A small network was shown many inputs. Here are its activations along a few directions, one row for each input.
Each table varies a few parts of the input and shows all the possible inputs, shuffled.
Descriptions start from the smaller parts, as in this example, which fits no table here: one of 5 places around a ring, together with either a single point or one of 9 places around a ring or (one of 3 separate values, together with one of 4 places along a line).
Shared parts are said once, and a part with two or three values counts as separate values.
In the rows, zero is written as 128.

Other details of the inputs vary at random and push rows far along two fixed directions, the same in every table; ignore that.

Rows:
R1: [ 76 115 123 110  95 129 145 118 143 122 134]
R2: [213 172 149 165 138 129 122 182 159 130 132]
R3: [ 96  98 130 140 113 130 132 107 101  89 140]
R4: [ 86 105  92  64 124 101 133  86 106 147  55]
R5: [182 167 141 173 110 145 116 192 217 127 173]
R6: [ 90 114 155 122 106 131 160 120 110 110 128]
R7: [226 139  94 110 186  74 106 105  95 164  30]
R8: [213 160 126 145 150 107 119 147 128 143 106]
R9: [185 158 146 181 130 116  96 194 187 122 198]
R10: [ 91 120 151 165 100 159 155 138 142  88 160]
R11: [ 73  91 111 103 110 110 143 109  95 132 127]
R12: [ 94 111 109  78 183 150 135  60  71 143  73]
R13: [173 171 165 176 149 174  87 186 184 160 195]
R14: [199 158  99 126 137 105  97 152 159 152 111]
R15: [ 78 110 116 118 112 128 147  94  83 101 112]
R16: [ 79 109 121 121 104 120 143 128 114 126 147]
R17: [100 117 167 156  95 151 168 137 140 102 166]
R18: [ 85 119 164 177  77 164 145 152 136  67 219]
R19: [197 165 115 150 155 124 110 158 139 128  87]
R20: [ 68 105 122  72 140 160 134  82 117 144 137]
R21: [182 181 170 191 152 191  88 171 170 130 184]
R22: [201 177 116 150 125 121  99 177 184 139 146]
R23: [ 81 119 134 138 113 139 154 115 114  99 124]
R24: [208 147  69  87 177  64  80 104 129 170  39]
R25: [ 91 101 116 106  92 123 128 114 128 115 150]
R26: [197 140 108 143 157  94  96 159 147 153 113]
R27: [111 112 161 149  93 139 149 134 120  93 185]
R28: [ 87  95  92  77 136  98 140  99  85 154  60]
R29: [ 71 109 129 123 109 123 153 130 129 129 136]
R30: [195 177 180 168 163 180 121 173 173 133 198]
R31: [ 75  86 111 103 111 109 139 106  97 128 128]
R32: [198 159 115 128 155 101 125 129 112 148  79]
R33: [ 74 118 157 145  59 162 141 165 172  89 216]
R34: [ 85  95 116 117 114 126 140  91  83  98 116]
R35: [ 63  99 128  85 154 154 141  94 103 151 139]
R36: [222 148  96 106 190  66 102 100  98 161  35]
R37: [ 75 100 128 126 109 129 155 128 134 131 132]
R38: [ 85 108 104  63 149 142 107  60  93 176  75]
R39: [192 151  82  96 186  75 106 134 124 187  18]
R40: [ 92 107 132 135 117 122 128 103 104  87 145]
R41: [ 73 126 175 173  80 168 150 161 150  67 202]
R42: [207 178 151 172 143 125 130 175 167 134 131]
R43: [ 78 107 156 105 136 164 136  75  80 145 124]
R44: [ 80  84 108  94 100 111 127  92 112 118 127]
Each input here is: one of 4 places along a line, together with either one of 2 separate values or one of 9 places along a line.
Changing only the place on the line of 4 turns R30 into R35. The same change can be made to R43. Which row results?
Answer: R13
Changing only the place on the line of 4 turns R44 into R3. The same change can be made to R33. Which row results?
Answer: R19
Change only the place on the line of 9 in R9. List by row number the other rows that result.
Answer: R11, R16, R26, R28, R29, R31, R37, R39
Change only the choice among 2 separate values in R12. List by row number the other rows that result.
Answer: R21

Rows:
R45: [154 137 118 111 163 112 123 131 129 167  87]
R46: [115 137 134 125 127 145 129 136 147 132 141]
R47: [ 43  85 111  80 116 137 132  73  90 129 115]
R48: [111 115 117 108 140 128 127  90  93 122 102]
R49: [129 136 156 151 124 141 141 142 127 122 149]
R50: [ 84 120 175 158  92 165 155 144 133  91 199]
R51: [107 106 142 126 124 131 130 123 114 124 160]
R52: [189 150 132 145 154 120 104 151 144 147 140]
R53: [160 146 111 124 157 128 114 111 114 142  69]
R54: [179 165 136 158 149 145 110 153 149 126 124]
R55: [118 135 135 129 126 148 139 131 134 125 128]
R56: [137 123  97 106 117  81 132 127 134 136  76]
R57: [160 134 127 128 157 112 122 117 109 142 105]
R58: [156 135 102 137 123  87 134 140 120 118  81]
R59: [128 130 152 144 130 136 141 139 119 124 138]
R60: [156 144 103 114 160 128 117 111 124 154  60]
R61: [188 155 140 154 153 127 113 150 143 130 140]
R62: [119 134 135 140 115 153 108 138 154 127 166]
R63: [130 134 149 149 123 144 129 133 133 108 169]
R64: [101 108 101 117 104  95 155 123 114 115  89]
R65: [ 86 115 135 116 116 146 153 111 117 122 129]
R66: [169 150 101 109 166 123 119 119 123 157  57]
R67: [166 151 149 155 141 138 131 167 155 139 140]
R68: [157 139 118 115 159 116 134 123 118 161  75]
R69: [ 78 111 117  94 127 138 138  99 114 135 107]
R70: [127 140 152 151 118 150 139 141 134 111 157]
R71: [177 158 127 138 143 131 102 155 160 149 144]
R72: [131 137 147 149 125 147 124 135 134 105 165]
R73: [ 83 115 131 108 119 141 144 113 126 132 136]
R74: [142 143 162 166 118 150 139 158 142 115 171]
R75: [168 162 128 143 150 143 105 157 171 143 129]
R76: [116 130 151 155 119 156 121 133 138  96 176]
R77: [129 128 131 129 128 139 116 126 129 120 155]
R78: [163 124  88 123 129  76 115 133 122 127  93]
R79: [ 82 111 138 112 121 134 147 118 122 139 136]
R80: [ 50  85 123 102 115 140 140  64  78 106 116]
R81: [159 135 106 102 159 110 109 119 122 166  92]
R82: [135 129 153 153 125 139 132 137 129 115 169]
R83: [158 141 107 100 166 111 122 120 128 169  73]
R84: [ 60  74 110  98  86  88 155  78  78  92 103]
R85: [ 96  97 107 123 101  90 145 110  98  97 113]
R86: [108 119 129 111 133 133 149 113 114 136 107]
R87: [120 132 129 123 124 141 116 132 139 133 152]
R88: [ 77 102 143 142  64 117 160 132 121  78 155]
R89: [184 149 145 157 154 124 114 154 138 133 141]
R90: [ 39  81 124  81 114 129 162  78  88 138 111]
R91: [149 132 148 152 124 139 120 150 145 124 182]
R92: [137 127 142 137 128 136 121 137 135 123 168]
R93: [168 162 127 145 145 145 104 154 172 145 128]
R94: [127 126 131 146  87 111 146 155 152 102 136]
R95: [ 84 127 169 158  91 170 148 143 136  87 196]
R96: [160 130  84 117 128  76 113 140 132 142  86]
R97: [ 90 105 131 110 116 132 135 112 114 139 147]
R98: [155 145 107 115 161 130 119 117 127 149  69]
R99: [112 124 149 137 113 140 126 144 142 134 179]
R100: [101 117 117 103 136 132 139  90  87 127  82]
R101: [177 150 135 142 148 124 105 163 154 155 144]
R102: [103 105 106  92 138 124 121  85  92 132 101]
R103: [154 136 120 118 152 121 136 124 121 156  85]
R104: [127 129 138 143 125 150 109 135 143 112 171]
R105: [108 116 102  89 139 124 116  96 106 149  94]
R106: [192 142 112 146 118  87 106 159 155 119 128]
R107: [124 123 126 131 128 143 109 117 130 121 145]
R108: [ 86 113 160 147  93 160 135 136 140  94 218]
R109: [139 131 132 152  82 109 120 169 169 107 174]
R110: [132 123  89 112 123  82 134 133 131 137  77]
What do these inputs look like to the network?
Answer: one of 6 places around a ring, together with either one of 2 separate values or one of 9 places along a line
Changing only the place on the ring of 6 turns R79 into R99. The same change can be made to R73. Which row results?
Answer: R71
Changing only the place on the ring of 6 turns R68 into R49. The same change can be made to R67. Which row results?
Answer: R59
Change only the place on the line of 9 in R89. List by row number the other rows that result.
Answer: R48, R57, R61, R63, R72, R76, R80, R82
Change only the choice among 2 separate values in R96. List by row number the other rows that result.
Answer: R109
Change only the choice among 2 separate values in R106. List by row number the other rows that result.
Answer: R78
Change only the place on the line of 9 in R92. List by row number the other rows that result.
Answer: R51, R52, R77, R91, R102, R104, R107, R108

Rows:
R111: [131 120  92  88 174 115 144 131 132 180  46]
R112: [176 148 135 145 139 144 161 128 133 107 116]
R113: [131 109  77  77 168  87  99  78  88 186  91]
R114: [111 113 106  71 131 103 124  71  93 192  71]
R115: [182 133 154 142 150 119 161 133 122 135 135]
R116: [ 69 110 132 102 115 141 138  67  91  79 114]
R117: [167 172 126 163 138 137 106 169 175 175 110]
R118: [124 141 122 134 121 152 102 141 127 100 173]
R119: [ 85 106 169 124 114 129 136  98 104  95 173]
R120: [115 108 168 134 104 148 112 146 179 116 219]
R121: [163 177 170 180  93 176 124 168 159  93 179]
R122: [153 119 107 143 141 136 121 101  94 100 123]
R123: [173 145 124 149 161 132  91 169 190 147 117]
R124: [127 138 133 143 161 120 119 123 117 117  89]
R125: [146 130 150 160 118 151 130 109 138  74 151]
R126: [132 122 113  89 153  97 105  83 128 166 104]
R127: [160 136 127 124 151 114  92 144 114 144 160]
R128: [189 147 129 144 165 111  97 143 108 138 149]
R129: [197 131 150 149 157 108 115 114 126 124 127]
R130: [129 151 127 123 160 125 146 158 132 148  90]
R131: [179 137 132 106 152 123 132 158 166 172 137]
R132: [129 122 141 102 129 114 135  93  74 150  91]
R133: [148 165 113 117 135 143 140 135 170 145 126]
R134: [ 44 110 143  96  72 164 146  92  95 102 135]
R135: [219 143 111 133 168 116  72 170 163 172 157]
R136: [164 159 163 130 137 130 138 172 154 141 172]
R137: [ 68  99 150  85  97 128 140  92  79 141 128]
R138: [182 158 157 194 152 143 159 184 160 120 139]
R139: [181 147 143 181 142 135 131 151 127 139  90]
R140: [178 105 102 116 176  90 114  86  64 150  88]
R141: [ 60 119 156 141 122 149 183 139 110 104 140]
R142: [ 91  82 156 116  99 129 162  74  65 125 123]
R143: [195 159 111 120 129 149  97 146 169 158  97]
R144: [123 121 118 121 130 140 119 143 142 168  86]
R145: [151 140 144 110 154 113 156 124 105 143 116]
R146: [222 146  69 169 100  31  97 203 166 107 120]
R147: [166 159 126 145 158 122 120 140 108 155  54]
R148: [ 82  85 109 135  39  51 148 139 144  58 143]
R149: [ 89 106 135 165 114 163 112 179 164 117 208]
R150: [ 43  86 108 116 141 124 140  90  51 113 102]
R151: [114  96 111 121 167 104 138  72  78 124  40]
R152: [150 150  96 156 164 123  92 158 152 162 130]
R153: [180 134 117 184 169 124 112 152 116 126 118]
R154: [129 151 123  98 135 140 147 127 128 124 107]
R155: [ 56  79 104  64 113 140 127  60 115 112 101]
R156: [126 132  79  75 154 111 104  60 123 149  54]
R157: [148 115 130  97 123 126 114 123 132 176 116]
R158: [ 89 142 174 170  90 168 132 179 150 115 177]
R159: [ 62 116 124 139  86 168 121 122 145  97 219]
R160: [200 157 136 159 124 147 126 127 129 119 102]
R161: [180 146 129 101 169  95  90 116 124 153  97]
R162: [116 140 146 168 106 168 119 148 129  71 211]
R163: [ 48 107 106  92 138 124 171  99 113 160  84]
R164: [ 37 107 127  99  69 164 147  80 118 122 142]
R165: [ 61 124 157 167 101 157 127 147 180 107 199]
R166: [112 143 150 184 123 156 106 195 152 105 208]
R167: [121 117 131 172  13  76 150 192 169  74 172]
R168: [ 90 122 152 115 110 136 161 130 150 146 189]
R169: [142 118  84 103 141 139  95 120 133 136 123]
R170: [155 159 129 122 138 137  97 126 150 107 122]
R171: [134 120  80  56 155 125 144  93 122 161  47]
R172: [ 49 111 143 102 100 158 187  92  92  84 138]
R173: [ 98 107 122 150  33  67 185 186 165  68 171]
R174: [ 21  92 147 115 111 140 139 104 105  97 136]
What do these inputs look like to the network?
Answer: one of 4 places along a line, together with either a single point or (one of 3 separate values, together with one of 5 places along a line)
Changing only the place on the line of 4 turns R139 into R153. The same change can be made to R158. Which row results?
Answer: R166
Changing only the place on the line of 4 turns R155 into R143. The same change can be made to R148. Which row results?
Answer: R167
Change only the choice among 3 separate values in R141. List by row number the other rows that result.
Answer: R145, R172
Change only the choice among 3 separate values in R135. List by row number the other rows that result.
Answer: R149, R169
Change only the place on the line of 4 in R137. List by row number the other rows that result.
Answer: R127, R136, R161
Change only the place on the line of 4 in R157. List by row number the other rows that result.
Answer: R120, R131, R135
